A small network was shown many inputs. Here are its activations along a few directions, one row for each input.
In each table, some parts of the input vary, and every possible input appears once, in random order.
Descriptions start from the smaller parts, as in this example, which fits no table here: one of 8 places around a ring, together with either a single point or one of 11 places around a ring or (one of 3 separate values, together with one of 6 places along a line).
Shared parts are said once, and a part with two or three values counts as separate values.

Other details of the inputs shift rows strongly along two fixed directions, in all tables alike. That doesn't count.

Table:
R1: [-280, 263, -178, 457, 642, 130, -147, 443, 14, -232, -179, 300, 50]
R2: [-173, -141, 131, -10, 76, -12, 25, 118, 125, 29, 48, 13, -195]
R3: [-246, 133, -154, 484, 619, 280, -178, 504, 44, -276, -210, 249, 39]
R4: [214, 277, -16, -49, -736, -222, 35, -296, -359, 312, -309, -118, 333]
R5: [591, 67, -260, -96, -613, -194, 33, -435, -442, 133, -269, -101, 400]
R6: [95, 58, -304, 453, 745, 346, -173, 290, -4, -431, -106, 313, 98]
R7: [-191, -183, 282, -184, 43, -36, 110, 16, 164, 2, 332, -77, -243]
R8: [234, 392, -345, 349, 235, 94, -288, 273, -191, -28, -161, 201, 213]
R9: [-183, -209, 257, -244, 72, -21, 118, -64, 214, -71, 288, -111, -160]
R10: [-145, -234, 175, -266, -77, -57, 179, -170, 173, 37, 174, -178, -153]
R11: [-187, -228, 213, -228, 89, 36, 160, -100, 237, -83, 253, -120, -140]
R12: [101, -314, 119, -348, -27, 58, -60, -63, 325, 123, 532, -45, -470]
R13: [-211, -268, 127, -31, 92, 46, 29, 146, 184, -2, 70, -27, -274]
R14: [385, 316, -428, 464, 238, 121, -161, 60, -349, -240, -441, 183, 461]
R15: [-273, 184, -196, 477, 586, 181, -159, 468, 38, -201, -271, 313, 19]
R16: [556, 305, 8, -128, -601, -116, -41, -239, -344, 234, -22, -154, 367]
R17: [168, -557, 46, -387, -87, 36, 72, -304, 253, -4, 382, -44, -407]
R18: [-241, -171, 76, -137, 173, 85, 93, -49, 259, -63, 153, -29, -208]
R19: [207, 163, -54, -44, -735, -244, 51, -199, -374, 296, -396, -169, 330]
R20: [200, 359, 6, -69, -680, -275, 62, -333, -375, 282, -200, -145, 363]
R21: [-39, 514, -181, 493, 255, -15, -124, 244, -293, -84, -377, 178, 390]
R22: [-173, -208, 154, -248, 25, -84, 119, -79, 213, -3, 173, -75, -182]
R23: [-166, -204, 172, -297, -61, -33, 106, -176, 223, 34, 247, -100, -244]
R24: [-106, -241, 105, -153, -203, 17, 56, -37, 136, 96, 63, -72, -233]
R25: [-138, -208, 218, -278, -97, -123, 135, -133, 148, 52, 203, -170, -169]
R26: [72, 47, -100, 145, 430, 163, -220, 284, 127, -78, 197, 147, -182]
R27: [127, 358, -135, 51, -405, -177, 75, -228, -357, 129, -408, -121, 492]
R28: [-198, -269, 263, -174, 0, 17, 94, 55, 212, 36, 236, -40, -296]
Description of these inputs: one of 4 places along a line, together with either one of 2 separate values or one of 5 places along a line.
The inputs of R21 and R1 match in every part but the place on the line of 4. If R10 is changed in the same way as R21 into R1, which row does it become?
> R27
Which other rows does R14 become when the place on the line of 4 takes its other values? List them by row number.
> R5, R6, R17

Table:
R29: [192, -659, 176, -488, -227, -93, 155, -164, 214, 76, 370, -161, -415]
R30: [-190, 190, -118, 143, 443, 78, -47, 157, 77, -156, -39, 29, 69]
R31: [198, 243, -238, 250, 283, 128, -179, 107, -95, -62, 31, 250, 35]
R32: [-234, 23, 86, 101, 440, 86, -13, 169, 156, -176, 87, -6, -100]
R33: [12, -1, 145, -256, -281, -122, 44, -88, 3, 191, 245, -66, -108]
R34: [-282, -37, -22, 100, 307, 159, -101, 291, 237, -35, 20, 96, -228]
R35: [-101, -201, 268, -288, -162, -78, 59, -70, 164, 140, 352, -49, -266]
R36: [28, 382, -119, 369, 4, 80, -47, -2, -302, -157, -401, 73, 463]
R37: [170, -82, 17, -211, -32, -50, 35, -303, 87, 24, 223, -100, -123]
R38: [-153, -519, 290, -357, -182, -160, 182, -156, 232, 68, 233, -122, -392]
R39: [121, 132, 13, -129, -436, -99, 171, -286, -233, 66, -149, -152, 289]
R40: [48, 355, -26, 1, -125, -120, 49, -116, -163, 33, -178, -116, 315]
R41: [-31, 173, -36, 291, 100, 104, 58, 115, -198, -127, -230, 7, 293]
R42: [-15, -84, -190, 208, 546, 279, -83, 12, 138, -287, 58, 251, -117]
R43: [607, 293, -183, 6, -663, -106, 5, -353, -577, 100, -395, -155, 691]
R44: [-135, 117, -159, 295, 242, 25, -45, 202, -84, -135, -327, 178, 178]
R45: [-145, 179, 18, 230, 275, 79, -136, 276, -21, -76, 42, 168, -15]
R46: [187, -421, 162, -374, -319, 7, 11, -67, 232, 185, 348, -174, -377]
R47: [-87, 46, 90, 125, 130, 21, -43, 254, 11, 26, 115, 50, -25]
R48: [-46, -266, -62, -50, 271, 181, -120, 50, 314, -18, 249, 127, -466]
R49: [-138, 195, 1, 248, 393, 41, -38, 208, -7, -138, -79, 11, 108]
R50: [-7, 559, -279, 534, 52, 65, -265, 200, -308, 15, -582, 214, 437]
R51: [12, 84, 173, -238, -292, -197, 106, -256, -38, 108, 35, -187, 135]
R52: [-32, -188, -18, -211, -273, -187, 142, -181, 16, 103, -46, -85, -65]
R53: [-305, -218, 114, -115, 376, 84, -20, 214, 349, -66, 443, 81, -426]
R54: [-22, -288, 151, -129, -214, -169, 185, -84, -9, 104, -14, -94, -140]
R55: [-139, -367, 171, -378, -134, 15, 204, -220, 255, -35, 275, -134, -208]
R56: [-78, -259, -191, 135, 584, 187, -79, 162, 240, -252, 112, 275, -341]
R57: [403, 29, 47, -176, -404, -116, -68, -86, -140, 167, 177, -97, 78]
R58: [105, -91, 19, -244, -536, -248, 174, -303, -137, 185, -149, -136, 88]
R59: [-23, 21, 60, 56, -156, -1, -2, 82, -68, 149, -99, -80, -46]
R60: [-178, 174, -221, 289, 283, 144, -176, 291, 70, -40, -224, 148, 25]
R61: [117, -5, -80, 60, 408, 128, -116, 181, 76, -184, 105, 39, -7]
R62: [-130, 212, -98, 318, 107, 67, -169, 236, -73, 10, -260, 119, 96]
R63: [271, 279, 38, -115, -808, -213, 165, -472, -416, 194, -348, -204, 563]
The inputs of R37 and R31 match in every part but one. If R32 is changed in the same way as R37 into R31, which row does it become?
> R45
Describe the family of inputs behind these rows.
> one of 5 places around a ring, together with either one of 2 separate values or one of 5 places along a line
Which other rows does R35 become when the place on the line of 5 takes its other values? List them by row number.
> R33, R45, R47, R53
Which other rows does R51 become when the place on the ring of 5 takes its other values? List them by row number.
> R35, R44, R50, R63
